A small network was shown many inputs. Here are its activations along a few directions, one row for each input.
In each table, some parts of the input vary, and every possible input appears once, in random order.
Descriptions start from the smaller parts, as in this example, which fits no table here: one of 6 places along a line, together with either a single point or one of 11 places along a line or (one of 3 separate values, together with one of 8 places around a ring).
Shared parts are said once, and a part with two or three values counts as separate values.

Rows:
row 1: [-40  15  42  19 -11  -8   3  19 -60  -3  52 -32  52  -7 -39  10 -29  -3
  31 -15]
row 2: [ -8 -16 -22  30   4   8  -2   4  11  -6   6  21 -15  -1  -2  -1  36  -3
 -10   7]
row 3: [  2 -22 -14  10  -3   1 -15  24  39  -7   6   0 -13   1 -13 -12  25  -6
 -14  27]
row 4: [-16   6  34  -1  -8 -19  19  46 -33  -7 -10 -22  21 -10 -51  21 -15 -39
  48 -55]
row 5: [ 10   6 -14 -25  -7  14  -8 -25  -9  10 -15  -7  -6  23  33  -7 -25   1
  -7  11]
row 6: [  5  14 -11 -30  -2  21 -16 -23  -4  15  -2   4  -9  21  24 -20 -23 -10
  16  21]
row 7: [ 27  16 -22 -21  -9  11  -3 -21  -7   1 -12   3   1  25  23   5 -22   8
  -9   5]
row 8: [  3 -27  16   6   7   6  -7  10  36  13   0   3 -15   9 -10 -19  16  23
 -29  13]
row 9: [-12 -18 -18   8  11   5 -15  10  32 -16   1   6 -15 -14   0   5  29   1
  -9  15]
row 10: [ 31  19 -21 -11 -14 -15  12  -5  25  -6 -24  20   9  11  31  16 -27   4
   4  13]
row 11: [  2 -19  18  21  17  13  -2 -13   8  12   7  17 -19   0  -1 -10  32  24
 -21  -1]
row 12: [ -2 -11  -8  26  18  13  -9 -21  -3  -7   6  19 -24 -18  11  10  46  10
  -4   0]
row 13: [ 35  24  -9 -11  -6 -15   5 -13   9   0 -16   5   4  19  26  13 -11  -3
  -5   8]
row 14: [-38  13  27 -18   4 -36  36   9 -42   1   2 -36  27 -60 -33 -12 -34  -8
   9 -49]
What is each input in this table made of? -> either one of 3 separate values or one of 5 places along a line or one of 6 places around a ring
A walk changes only the place on the line of 5. It starts at row 6 and steps to row 5. List the rest of the walk in order. -> row 7, row 13, row 10

Rows:
row 15: [-12  19 -15 -13  -2 -13  17 -25 -29   8  -5   1   1 -29  15  -9 -16  -9
   2 -10]
row 16: [ 19   6  11 -27 -20 -25  23  35  25   7 -26  -7  23  11  -6  22 -34   0
  10  -8]
row 17: [ -4 -21   7  13  12 -15  16  26   8  -7 -22  -5 -12 -16 -18   5  35   0
  -8 -35]
row 18: [ 14  19  -1 -14  -5   1 -14  29  11 -12   0  -3   5  16 -11  22  -5 -32
  30 -14]
row 19: [  3  13 -11 -22   7  -9  19 -14 -12 -12 -24   0   9 -37  13  12  -6 -11
  14 -22]
row 20: [ -3   4   2  -1  -7  28 -13 -11 -34   1  31 -14   4  26  -5   0 -26  -5
  18  -2]
row 21: [-12  -4  -5  35   6  -1   1  17   1 -18  18   5   5 -25 -27  16  31 -15
  15   5]
row 22: [ -5   9  -4 -15   8   0  14 -34 -28   7  10  -7   0 -27  10 -23 -36   5
  -5  -6]
row 23: [  5   6 -13 -24   5 -25  20  14   7 -12 -29  -6   6 -29  15   3 -11 -14
   8 -27]
row 24: [-10  16  -8   2  -7   5 -14  -3 -33  -2  17  -6   8  30   7  10  -2 -17
  30  -9]
row 25: [ 36   1 -46 -21   6  11 -10 -40  43  -1 -30  21 -36   6  59 -19   8  20
 -33  34]
row 26: [ 53   7 -31  -6  -8  12 -14 -32  40   5 -21  29 -17  44  52   5  -1  23
 -29  42]
row 27: [ 23  25  -2   2 -11  -8  23  -7 -15  -9 -15  -2  25   2   0  22 -16 -10
  19  -7]
row 28: [-26  -7  26  14  16  10   8 -17 -26  13   8  15 -13 -17 -21 -23  15  22
  -9  -6]
row 29: [-16   1  24 -14 -10  27 -30  -6 -26  14  33 -13   8  28   2 -18 -31  -2
  17   9]
row 30: [-18  10  13 -29   1   0  -2 -28 -26  17   4 -31   0 -14  11 -32 -31  16
 -20   0]
row 31: [-12 -16  -1  25   9 -11   1  47  20 -22  14   2   6 -17 -18  16  30 -12
  12  -7]
row 32: [  1  24  -3  -4 -16  -9  14 -14 -35   5   2  -4  19  18   9  22 -19   4
   1  -9]
row 33: [ 40  -3 -36  -3 -10  31 -43 -21  39   4  -8  29 -32  49  41   1  13  -3
  -8  47]
row 34: [-41 -18  16  16   4  10 -27   5 -13   5  46 -15   5   3 -24 -22   8  22
 -17  15]
row 35: [ -4  26  20 -12  -5   8  10 -20 -34   3   8   9  21  15   6   6 -35  21
   4   4]
row 36: [ 16 -22 -34  25   7  21 -32  -5  54  -3  12  31 -38  17  23   0  48  17
 -36  56]
row 37: [-24 -20  10  27  16  15  -7   5 -12  -3  53   5   5 -14 -17  -3   7  13
   1   7]
row 38: [  4  19  32  -6 -11   2   2 -20 -26  23  18 -20  18  17   6 -19 -44  13
  -7  16]
row 39: [-19 -21  -3   9  -6 -17   2  55  37  -8   1 -13   4  -7 -40  12  17   0
   1   3]
row 40: [ 33  17   0 -12 -22 -25  21  12   2 -13 -15  -5  24   5  -6  12 -19 -17
   2  -3]
row 41: [ 28 -28 -18  13  16  23 -13 -24  49  10 -18  32 -49  12  33 -16  52  29
 -42  26]
row 42: [ -3   0   0 -34  -3 -31  17  11  35 -13 -44 -11  11 -20  -2  -7 -29 -19
   0 -17]
row 43: [  5  -2  -3 -21 -25  -6  -4  45  20   1 -17 -21   5  25 -23  14 -18 -21
  25  -4]
row 44: [ -7 -24  21   9   4 -21  18  21  40  -3 -33  -3  -4 -14 -34 -16  13 -13
  -7 -20]
row 45: [-30  -6   1  30  16  -4  -6  12 -11 -10  40  12   9 -11  -4   8  31   1
  14  -1]
row 46: [  3 -12  13  28  23  -6  12   6 -15   0 -19   8 -12 -35 -14   8  30  -5
   0 -13]
row 47: [ 11  15  -7   6 -12  13  -4   5 -16 -11  -1  -3  10   8  -8  16  -2 -34
  42  -3]
row 48: [-30 -23  32   3  12   4 -16 -15 -19  31  13  -8 -10  -4 -18 -33  11  28
 -27 -14]
row 49: [-22 -12  14  21  11   7  11 -10 -23   5  -1   0 -11 -18  -6   5  31   6
 -17 -28]
What is each input in this table made of? -> one of 5 places around a ring, together with either a single point or one of 6 places along a line
Which other rows agree with row 32 in the place on the ring of 5? List them by row number. -> row 16, row 26, row 27, row 35, row 38, row 40
Change only the place on the line of 6 in row 23. List by row number the other rows that result. -> row 15, row 19, row 22, row 30, row 42

Rows:
row 50: [-13   6  20   6  -2 -34  27  28 -11  10   6   3  28 -33 -35 -11 -18   3
  -8 -25]
row 51: [ 18  -5  -5  17  -5   7 -15  11  25  -5   9  15  -1  31  -7  11  23  -1
   5  23]
row 52: [-37   3  31  22  -1  -1   4  11 -39  15  24  -5  14 -17 -14 -14 -11 -22
  43 -17]
row 53: [ 34  23   2 -23 -25 -22  14  -3   6  -3 -34  -1  22  17  36  31 -58   9
  19   0]
row 54: [ 17   6   0   6  14   2  -2  -8  19  -1 -11  21 -21 -11   6  14  31  -2
   5   1]
row 55: [  5 -18 -25  -5  -2  -4  -4  14  37 -10 -19   6 -24   0   2  -9  13 -15
  -9   5]
row 56: [  3  -8   0 -16  13   2 -10  -1  35   4 -18   5 -23 -20   6 -12  19  -1
  -2   7]
row 57: [ -7 -13  -2   2  -3  20 -18  -2  15  10  13  -2  -6  17   8 -17   3  18
 -28  33]
row 58: [ -6 -17 -24  -2   2   6   1 -12  13   5 -16   2 -19  -9  14 -11  14   3
 -27  10]
row 59: [ 19  -7 -25  14  -1  -6   2  11  20 -15 -13  24 -17   9   6  17  29 -12
   0  -2]
row 60: [  7  53 -43 -43 -14  -5  -4 -28 -22 -11   6 -11  26   5  34   5 -48 -24
  14  22]
row 61: [  3  -6   3  17  16  13 -10 -35  -8   0  17  19 -14  -1  20  -1  19  32
 -16   5]
row 62: [-18   0  25   4   3 -17  15  13 -18 -11   5 -32  21 -17 -33  14  -4  -6
   8 -34]
row 63: [-10 -19   0  -8  16  11  -9 -29   9  10  10   1 -19 -11  18 -19   8  30
 -23  15]
row 64: [ 34  25  12 -45 -12  10   7 -27 -31  33 -26  -8  -1  48  19 -17 -49  -7
   5 -16]
row 65: [-29  -1  27   2   2   2   7  22 -32 -16   7 -26  20 -16 -28   6   0 -11
  26 -32]
row 66: [-12   8  23  12   1 -32  22  25 -14  -4   9 -32  22 -20 -31  -2  -8   2
  -1 -30]
row 67: [  7 -17  -6  -3  -3   8 -20  21  39   1   6   2  -8  22  -7 -10   5  -3
  -7  32]
row 68: [-32  -7  12  -2   2  10   2  16 -42 -15  14 -11  10 -19 -43   9 -11 -15
  35 -20]
row 69: [  7  -3  -2  24  -4  21 -15 -11   2   6  23  13   2  26  11   5  17  19
 -19  22]
row 70: [  9  -3 -24  21   5   9   6 -16  -3  -2 -10  18 -13  -1  17  11  27   3
 -19   0]
What is each input in this table made of? -> either one of 3 separate values or one of 6 places along a line or (one of 2 separate values, together with one of 6 places around a ring)
Change only the choice among 2 separate values in row 58. List by row number the other rows that result. -> row 70

Rows:
row 71: [ -7  -1  12  12  -1   7  -4   0 -16   3  16  -2   8   8  -7   3   2   3
   6   0]
row 72: [  8  13   4 -17  -6 -16  15   3  -3   1 -16  -7  10  -3   1   3 -25  -5
   5 -14]
row 73: [-13 -12   6  13  12   4   1  -8  -5   2   8   3  -9 -17  -4  -6  20  11
 -11  -6]
row 74: [ -9  12   2  -6  -3   4  -2  -8 -25   1  10  -9  11   0   1   1 -15  -5
  12  -3]
row 75: [ -1 -11  -2   9   8  -8   7   8  16  -6  -9   7 -11 -18  -7   2  21   0
  -7  -9]
row 76: [ -3 -10  -1   3  -1  -4  -2  19  17  -5  -2  -2  -3  -3 -14  -1   9  -7
   0   2]
row 77: [-16 -11   8   7   4   8  -8   3  -3   3  16  -5  -1  -3 -11 -10   8   4
  -4   5]
row 78: [  5   0   4   8  -5  -5   1  16   4  -6  -1   2   6   7 -10  12   3  -8
  10  -4]
row 79: [ 38  -6 -37  -6   2  22 -22 -31  44   5 -16  30 -33  32  49  -7  18  18
 -28  45]
row 80: [ -4  11  12 -15  -2  -3   9 -13 -24  10   0 -11  11  -2   4  -7 -26   5
   2 -11]
row 81: [  3  13  -7  -9  -8  -9   4   8  -5  -8  -7  -5  10  -1  -1  10 -14 -16
  16  -6]
What is each input in this table made of? -> either a single point or (one of 2 separate values, together with one of 5 places along a line)
A walk changes only the place on the line of 5. It starts at row 73 and steps to row 77. List the rest of the walk in order. -> row 71, row 74, row 80
